A small network was shown many inputs. Here are its activations along a few directions, one row for each input.
In each table, some parts of the input vary, and every possible input appears once, in random order.
A made-up example of a description, with smaller parts first: values(2) and (point or ring(9) or (line(4) and ring(5))).
Shared parts are said once, and a part with two or three values counts as separate values.
In the rows, zero is written as 128.

Table:
x1: [151 147 150 143 109 141 133 119 169 140 101 150  89 153 180 151 119]
x2: [140 140  92 112 116 169  94 199 104 122 127 118 135  57  38 130 153]
x3: [ 44 128 146 106 112 105 110  82  76 122 112 119 212  98  73 107 143]
x4: [198 150 137 138 144  91 158 154 188 141  88 126 148 114 200 205  97]
x5: [165 109 141 144 143 111 170 136 163 125 168 124 115 149 191 136 120]
x6: [ 25 143 132 127 105 116  99  65  87 134 101 143 156 148  79  69 124]
x7: [132 161  88 138 111 193  76 174 113 142 121 135  71 120  33  89 144]
x8: [114  69 131 108 143 130 142 104  98 103 183 116 115 154 137 106 147]
x9: [112  93 148  86 113 141 113 113  96 112 125 113 157 108 125 167 162]
x10: [194 136 128 166 177  77 179 154 190 137 138 127 118 159 212 162  83]
x11: [184 170 138 161 148 107 148 138 195 151  76 145  93 162 205 172  83]
x12: [168 129 152 116 110 124 141 138 154 130 114 125 155 103 177 187 135]
x13: [ 95 107 142 108 111 158  97  91 111 120 116 140  88 162 127 125 142]
x14: [152 128  66 135 147 164 120 181 101 123 188 115  92  99  53  65 144]
x15: [ 47 110 129 132 133  93 139  73  73 117 162 122 175 134  90  49 124]
Question: What do these inputs look like to the network?
Answer: values(3) and (point or line(4))
Question: Which other rows does x5 become when the values(3) part takes its other values? List them by row number.
Answer: x1, x12
Question: Which other rows does x5 become when the line(4) part takes its other values? List them by row number.
Answer: x8, x10, x15

Table:
x16: [120 121 120  96 107 159  97 156  97 119 122 115 154  77  72 149 162]
x17: [ 19 125 128 110 102 131  91  62  61 123 116 135 156 134  57  59 141]
x18: [157 143 173 152 133  88 160 103 200 144  84 148 119 180 243 189  89]
x19: [ 80 129  94 139 125 161 101 124  85 127 170 131  93 143  43  34 142]
x20: [209 137 118 162 165 121 159 156 191 140 136 136  58 177 204 150  94]
x21: [123  94 108 127 139 143 136 137 100 112 194 118 107 132  99  77 144]
x22: [214 174 136 145 119 139 133 170 200 152  68 143  95 119 191 205 107]
x23: [119 116 166 128 137  74 164  90 141 126 121 122 182 140 192 159 112]
x24: [ 77 148 107 111  99 174  68 143  78 129 103 130 132  90  13  96 155]
x25: [ 60  96 154 100 117 110 125  64  81 112 135 121 178 128 120 112 146]
x26: [180 144 125 120 125 126 131 173 154 133 107 118 155  81 138 188 130]
x27: [178 109 109 147 169 109 170 158 149 119 181 118 107 136 164 119 113]
Question: Changing only one part turns x20 into x27. The same change can be made to x18. Which row results?
Answer: x23
Question: What do these inputs look like to the network?
Answer: values(3) and line(4)
Question: Which other rows does x16 become when the values(3) part takes its other values? List them by row number.
Answer: x21, x25

Table:
x28: [162 134 119 139 129 149 130 144 151 134 136 135  81 144 145 126 126]
x29: [120 113 109 128 147 115 139 136 106 119 167 114 149 116 101  99 132]
x30: [161 108 127 129 136 136 146 148 141 120 159 123 107 131 152 137 133]
x31: [155 121 124 134 142 108 154 148 140 126 153 117 148 115 147 138 124]
x32: [ 88 113 122 100 115 138 107 127  80 116 142 112 175  86  64 114 158]
x33: [133 124 179 131 132  86 158  80 163 133  94 134 149 165 223 182 107]
x34: [149 158 121 153 131 131 128 149 160 143 113 140 100 142 137 128 110]
x35: [189 138 131 132 128 145 131 149 173 136 107 137  84 140 179 176 121]
x36: [174 161 133 145 130 127 129 154 180 145  85 141 102 137 170 177 106]
x37: [ 86 147 120 121 101 159  84 128  99 134 103 135 128 114  55 106 143]
x38: [ 96 125 117 106  99 177  84 124  86 124 125 130 110 116  62 103 160]
x39: [ 30 107 156  99  98 116 109  52  79 118 111 133 175 137 107 103 144]
x40: [182 125 137 126 140 106 154 154 162 129 122 117 149 113 181 188 119]
x41: [150 152 120 148 138 109 145 146 149 137 122 130 138 116 140 129 109]
x42: [117 142 106 141 142 116 131 134 115 130 136 126 139 118  94  90 117]
x43: [ 66 106 146 129 134  93 139  61 105 120 140 132 147 167 146  89 117]
x44: [125 100 112 124 141 142 131 137 104 114 173 119 108 131 105  97 141]
x45: [116 148 108 147 134 137 115 139 126 137 127 135 102 143  91  90 117]
x46: [189 112 141 121 135 132 146 154 164 123 128 125 108 128 186 187 128]
x47: [ 92 100 125  95 108 165  98 128  77 110 147 119 135 101  68 112 168]
x48: [ 86 142 119 114 109 138 100 124  89 128 112 124 164  87  57 106 143]
x49: [176 155 132 140 137 106 146 151 169 140  93 130 140 112 174 178 104]
x50: [103 117 165 136 132  87 156  71 140 129 125 135 148 169 192 130 110]
x51: [127 125 104 133 133 154 116 134 114 128 150 130  84 144  99  88 133]
Question: Changing only one part turns x51 into x35. The same change can be made to x43. Which row results?
Answer: x33
Question: What do these inputs look like to the network?
Answer: line(4) and (point or ring(5))
Question: List by row number the other rows that have the line(4) part in common with x50.
Answer: x28, x30, x31, x34, x41

Table:
x52: [ 53  92 155  81  99 133 116  90  45 101 158 103 221  59  65 106 181]
x53: [127 176  94 124 102 207  43 186 111 146  74 137  77 113   9 122 147]
x54: [172 168 169 136 116 122 131  95 206 151  38 160  89 167 242 209  98]
x55: [217 137  89 182 171 140 169 205 179 128 192 136  44 141 148  91 102]
x56: [ 40  94 108 122 119 141 118  69  63 116 204 128 122 165  75  12 155]
x57: [237 134  98 123 135 125 158 226 172 131 145 103 157  53 148 192 130]
x58: [163 101  83  82 129 167 103 191  70 105 153  94 154  34  35 145 173]
x59: [186  91 175 109 135  82 172 134 181 119 128 114 178 125 250 245 124]
x60: [211 219 107 169 118 170 105 199 200 173  66 148  67 116 129 172 111]
x61: [185  99 157 163 163  95 194 109 176 128 160 130  76 208 245 136  93]
x62: [ 67  96 178 103 146  53 161  74 105 108 123 109 243 113 164 166 130]
x63: [129 101  59 130 162 180 107 180  93 110 204 120  44 134  48  52 145]
x64: [ 46 160 162 132 106  84 112  46 125 142  36 158 161 163 158 130  89]
x65: [ 17 150 146 115  55 162  67  76  83 137  74 154 140 125  41  80 147]
x66: [ 71 101 140 148 164  60 162  40 112 127 164 124 147 204 163  62  95]
Question: What do these inputs look like to the network?
Answer: values(3) and ring(5)
Question: Changing only the values(3) part turns x66 into x62. The same change can be made to x61. Which row results?
Answer: x59
Question: Which other rows does x58 become when the values(3) part takes its other values? List them by row number.
Answer: x53, x63

Table:
x67: [161 118 131 119 131 147 127 164 143 121 129 124 110 115 139 170 141]
x68: [ 22 106 151 100  90 134  98  84  61 114 140 122 192 108  52  86 165]
x69: [127 119 138 133 150  93 156 101 130 124 136 123 148 137 160 127 114]
x70: [147 111 130 135 127 137 142 121 141 129 155 131  91 162 162 120 129]
x71: [156 125 122 147 157 106 154 150 139 125 157 118 134 128 139 122 114]
x72: [149 147 115 147 142 104 141 164 152 135 120 127 144 116 126 138 105]
x73: [131 161 120 154 132 113 136 133 159 143 110 144 117 140 145 115 101]
x74: [149 125 139 128 113 153 123 132 147 128 118 142  84 140 153 147 130]
x75: [ 88 114  83  99 114 162  99 141  49 111 169 110 155  60  13  61 168]
x76: [138 136 128 155 144 115 154 120 144 134 144 133 107 156 156 100 109]
x77: [164 152 127 131 125 136 122 162 151 142 100 123 133 109 123 167 128]
x78: [120 143 131 135 135  92 140 115 139 134 103 131 157 124 151 143 105]
x79: [137 147 144 119 116 123 119 116 135 139  83 130 149 120 149 169 125]
x80: [134  96 139 111 135 115 143 104 129 118 145 121 133 144 167 143 132]
x81: [ 37 126 102 119 118 166  69  96  59 124 129 136  97 154  19  42 145]
x82: [160 104 122 126 145 131 142 151 138 120 169 116 118 134 149 142 136]
x83: [148 164 133 140 111 144 114 130 158 146  91 143 107 132 140 144 121]
x84: [136 109 148 105 119 133 126 118 130 118 107 129 128 126 161 168 135]
Question: Changing only one part turns x72 into x78. The same change can be made to x71. Which row results?
Answer: x69
Question: What do these inputs look like to the network?
Answer: values(3) and (point or ring(5))
Question: Which other rows does x84 become when the values(3) part takes its other values? List them by row number.
Answer: x67, x74
Question: A walk changes only the ring(5) part. It starts at x73 and steps to x76. List the rest of the walk in order.
Answer: x70, x74, x83
